A small network was trained on invented records. Each row is its activation on one of them, seen along a few directions.
Records have a field called ZOGO. Each example row is followed by its value.
Other fields move the rows too, some of them a lot.
In the rows, 500 means zero.
Strong random noise was added to every row along 2 fixed directions; ignore it. To show where, here is one row again and again, with new noise each time:
[405 453 527 486 566 493 392 470 327 609 548 497 520 357 579 496 538 535
 502 437]
[512 387 352 322 711 445 359 612 597 685 163 408 698 431 486 411 600 576
 387 562]
[427 507 481 462 746 630 401 432 346 445 387 518 425 566 535 466 441 638
 558 393]
[435 426 480 439 585 460 381 518 406 655 454 467 587 351 557 475 571 533
 459 481]

[447 530 604 558 383 473 461 456 348 551 735 549 413 373 561 508 539 435
 546 442] : poka
[541 442 477 470 441 400 408 574 558 631 492 468 572 426 496 492 560 439
 453 527] : bez
[453 515 547 580 512 551 510 435 347 466 651 486 414 478 548 549 453 500
 518 446] : bifil
[465 508 470 483 561 576 508 466 455 459 460 534 469 563 511 479 482 544
 556 460] : vaso
[551 521 439 423 620 500 475 542 687 435 283 441 526 601 415 429 482 560
 457 534] : leb
[509 432 421 442 454 441 454 567 536 668 422 493 628 399 518 473 579 472
 453 568] : damog
[459 458 530 564 463 510 457 479 376 546 607 470 475 425 559 562 478 528
 485 483] : muk
[614 536 458 504 472 491 612 539 629 418 436 504 516 636 409 480 480 477
 523 569] : zupof
[528 574 445 458 760 695 413 457 480 350 273 561 347 740 480 426 389 647
 595 412] : kol
[544 485 420 453 662 566 551 503 543 432 294 488 505 653 459 460 442 586
 485 532] : napeg
[545 609 541 562 509 571 607 442 533 287 543 515 373 655 432 508 382 508
 566 477] : dubod
[529 428 433 393 485 388 387 627 615 704 361 471 637 379 492 437 627 475
 401 584] : ladi
[464 499 538 480 502 492 438 488 474 531 510 511 487 456 528 472 544 492
 507 459] : poka
[470 609 542 495 613 629 481 386 423 335 443 538 349 636 487 477 425 580
 593 406] : sidi
[429 527 488 460 785 654 403 426 342 427 362 530 404 595 529 474 426 637
 557 386] : tem
[482 522 543 527 515 560 427 452 444 433 530 526 401 553 522 522 446 506
 548 420] : bez
[583 500 471 513 470 477 520 564 626 479 433 466 524 563 444 513 462 488
 480 555] : muk
[634 498 368 383 565 467 549 607 800 431 185 394 615 635 373 426 498 506
 415 633] : dubod
[597 600 464 483 571 597 633 479 626 279 354 513 435 734 401 478 417 532
 551 533] : mesop
[536 455 487 463 413 399 419 582 552 606 507 463 561 421 485 501 545 453
 445 546] : fila
[576 546 462 514 511 522 541 527 627 401 410 485 476 632 408 513 427 522
 506 544] : fal
[435 415 482 429 560 418 380 532 440 695 452 442 631 299 569 470 610 513
 430 516] : sidi
[554 514 437 479 583 518 559 546 631 434 383 441 522 601 429 493 466 501
 463 522] : bifil
[515 439 502 501 402 386 513 579 564 573 534 428 603 423 515 521 542 422
 414 561] : doza
[554 508 541 544 360 434 617 528 620 499 580 498 566 475 467 532 550 421
 496 570] : zupof
[408 435 560 522 488 424 395 501 365 638 667 463 544 284 613 514 572 473
 436 480] : leb
[495 434 466 505 506 521 512 519 478 549 475 476 533 493 504 516 523 515
 475 545] : dibi
[500 556 540 501 468 548 560 458 497 445 529 535 462 534 494 494 507 501
 555 493] : bope
[485 448 490 442 434 416 517 560 543 652 501 478 623 360 525 483 615 443
 445 567] : bope
[514 422 423 431 472 419 491 580 570 662 431 475 643 408 495 457 598 470
 450 563] : vaso
[456 471 553 551 514 509 487 489 403 505 592 469 480 473 553 547 477 510
 469 483] : doza
[456 536 593 594 381 525 543 423 383 464 708 612 414 498 537 534 466 471
 581 426] : lafa
[500 500 445 492 634 614 525 468 469 409 376 523 429 638 492 491 427 584
 505 516] : zum
[515 374 351 334 601 389 340 643 663 748 199 425 721 359 512 416 646 515
 358 591] : kol
[520 539 584 607 299 476 600 479 446 434 729 571 428 503 500 546 482 418
 548 527] : zum
[531 513 510 459 440 452 549 529 595 544 444 514 586 495 461 491 550 484
 483 543] : zufom
[522 543 500 478 593 597 459 494 539 374 406 502 408 631 445 504 408 569
 531 442] : fila
[488 464 566 525 336 352 454 545 518 636 669 462 569 311 518 534 568 402
 440 519] : rop
[525 581 518 490 558 574 577 469 546 400 445 545 441 630 447 478 480 548
 563 493] : bope
[428 524 557 600 569 620 484 407 305 410 628 528 344 556 550 574 400 560
 544 415] : fal
[567 473 466 477 417 366 606 568 633 591 460 474 643 446 456 512 554 420
 415 595] : napeg
[551 504 426 436 540 552 487 528 612 494 303 520 548 588 468 455 504 532
 496 540] : damog
[574 458 391 427 488 426 561 598 699 567 325 477 623 501 439 493 556 457
 384 638] : zum
[538 569 538 539 483 542 555 479 541 347 504 496 426 621 458 528 401 498
 527 504] : doza
[504 532 426 462 731 624 436 447 486 371 347 484 409 658 488 465 421 593
 547 407] : vetu
[455 540 599 613 415 512 582 429 390 410 743 507 402 471 548 553 448 439
 539 433] : dubod
[519 436 462 489 576 510 536 534 533 546 419 470 559 530 500 485 520 511
 462 543] : zupof
[490 553 470 443 695 659 422 462 494 378 298 544 389 668 481 451 429 621
 559 416] : ladi
[539 593 432 455 744 752 530 429 549 215 219 592 348 879 422 446 335 661
 609 417] : lafa
[449 559 539 520 578 621 553 418 396 372 517 581 384 619 520 501 423 564
 595 418] : zufom
[440 492 400 398 884 712 358 466 430 397 187 515 412 674 504 429 422 720
 545 417] : ladi
[419 462 508 506 655 603 369 444 327 484 519 511 421 496 578 523 461 576
 519 395] : bez
[462 435 452 445 550 476 355 534 456 646 430 496 553 378 570 459 566 523
 472 498] : kol
[437 382 447 420 593 449 345 547 452 696 416 440 625 323 567 451 612 545
 439 514] : poka
[547 418 323 337 795 518 355 582 626 578 125 398 627 540 480 414 535 612
 392 548] : vetu
[536 570 469 519 611 585 624 449 538 316 411 524 419 698 457 480 403 557
 554 486] : mesop
[498 364 432 413 363 323 473 628 625 774 454 467 737 277 519 485 668 401
 360 617] : lafa
[494 505 430 405 679 530 435 508 526 514 288 491 517 537 478 450 503 564
 476 468] : tem
[539 473 448 492 467 453 529 547 574 511 479 432 550 482 483 493 511 461
 451 544] : bifil
[407 436 523 508 529 560 438 475 357 584 554 530 503 423 584 511 525 530
 527 476] : damog
[511 504 561 518 314 403 546 525 475 594 647 545 551 402 508 503 560 415
 497 540] : zufom
[648 571 364 406 655 554 616 544 774 321 146 469 533 781 347 429 441 568
 495 596] : mesop
[490 558 555 511 473 499 477 461 408 500 576 539 431 481 503 488 494 488
 545 446] : tem
[482 427 495 515 502 479 453 543 473 595 509 446 545 425 537 546 520 505
 419 532] : muk
[435 519 501 508 744 688 386 403 321 364 465 502 355 616 558 514 390 657
 570 370] : rop
[566 511 455 465 541 478 446 524 567 513 432 471 492 527 465 462 503 492
 493 516] : vetu
[563 589 540 546 432 518 641 452 553 360 533 539 462 603 430 534 437 490
 553 513] : napeg
[519 579 553 587 431 590 600 436 478 314 588 573 382 640 471 552 415 498
 586 486] : dibi
[525 438 455 494 363 342 500 592 615 670 513 429 648 338 484 549 580 399
 365 606] : fal
[478 408 426 416 625 513 452 552 530 622 341 464 613 467 518 450 567 555
 465 543] : vaso
[441 470 554 520 384 382 425 509 437 637 665 463 557 278 565 553 558 425
 426 496] : rop
[525 519 496 489 496 444 474 522 551 477 500 480 477 517 474 448 495 499
 485 525] : leb
[499 483 540 499 418 475 435 523 490 529 566 484 489 435 513 532 503 459
 485 482] : fila
[511 560 590 616 337 509 614 457 475 402 705 565 430 533 480 575 471 449
 568 508] : dibi
[557 575 402 388 786 632 475 491 606 328 158 497 422 793 399 392 436 635
 548 473] : sidi

Here are new rows. What is ZOGO for each?
[518 492 429 436 633 519 417 527 532 480 362 459 500 550 494 471 470 557
 464 493] : rop
[481 502 561 559 394 422 545 516 498 519 634 470 526 431 514 562 494 427
 451 515] : doza
[519 464 435 428 587 484 419 561 550 529 391 442 540 495 496 475 509 521
 438 511] : rop
[590 566 513 519 474 491 644 505 611 377 469 538 489 643 409 504 449 491
 525 542] : napeg
[493 469 481 446 484 444 413 554 529 623 448 499 557 410 502 468 573 494
 464 503] : ladi
[436 384 441 407 658 486 313 557 456 690 342 463 619 365 576 453 588 566
 436 511] : kol
[518 511 452 493 641 614 558 457 458 371 383 512 428 674 470 478 404 595
 541 477] : napeg
[536 579 566 596 416 561 632 443 478 326 636 556 391 623 473 529 433 474
 599 484] : zupof
[560 540 517 553 421 486 580 514 547 406 591 482 452 569 444 504 460 452
 537 523] : bifil
[423 499 568 565 442 468 440 433 352 545 721 508 446 353 583 541 511 452
 512 413] : vetu
[549 394 460 413 343 322 497 641 714 743 418 480 746 332 467 483 667 397
 356 629] : lafa
[428 568 649 576 362 450 499 412 353 529 751 541 426 368 541 532 531 448
 550 433] : sidi
[490 447 438 392 545 395 419 572 561 670 354 450 642 376 495 458 603 484
 408 533] : tem
[534 323 343 334 592 378 316 661 629 778 247 368 752 326 517 456 651 501
 319 608] : bez
[501 597 536 522 550 610 574 426 469 360 512 568 381 641 476 489 449 549
 604 455] : bope
[529 522 461 473 631 597 437 482 546 388 359 502 420 655 465 483 426 561
 540 433] : bez
[584 513 414 444 579 522 601 535 633 403 299 485 533 659 430 464 459 527
 481 554] : napeg
[457 443 583 492 294 326 449 552 505 731 668 475 614 206 544 509 670 373
 420 527] : poka
[563 493 377 362 677 528 526 572 680 506 157 486 597 628 429 429 512 571
 453 565] : zufom
[416 474 601 527 332 420 437 497 426 636 687 526 518 283 559 525 596 437
 482 462] : ladi
[420 437 537 526 506 470 382 461 327 616 652 472 510 312 610 520 546 499
 480 444] : vetu
[509 479 417 424 621 562 490 531 586 526 295 520 548 568 483 471 515 541
 482 521] : damog
[409 446 501 467 586 502 386 470 366 597 504 477 526 369 577 479 554 550
 497 458] : sidi
[523 425 469 500 330 360 550 574 569 647 562 482 626 357 508 527 593 390
 408 605] : zum
[416 430 584 512 300 306 432 534 371 767 745 495 609 158 589 524 647 364
 431 495] : tem
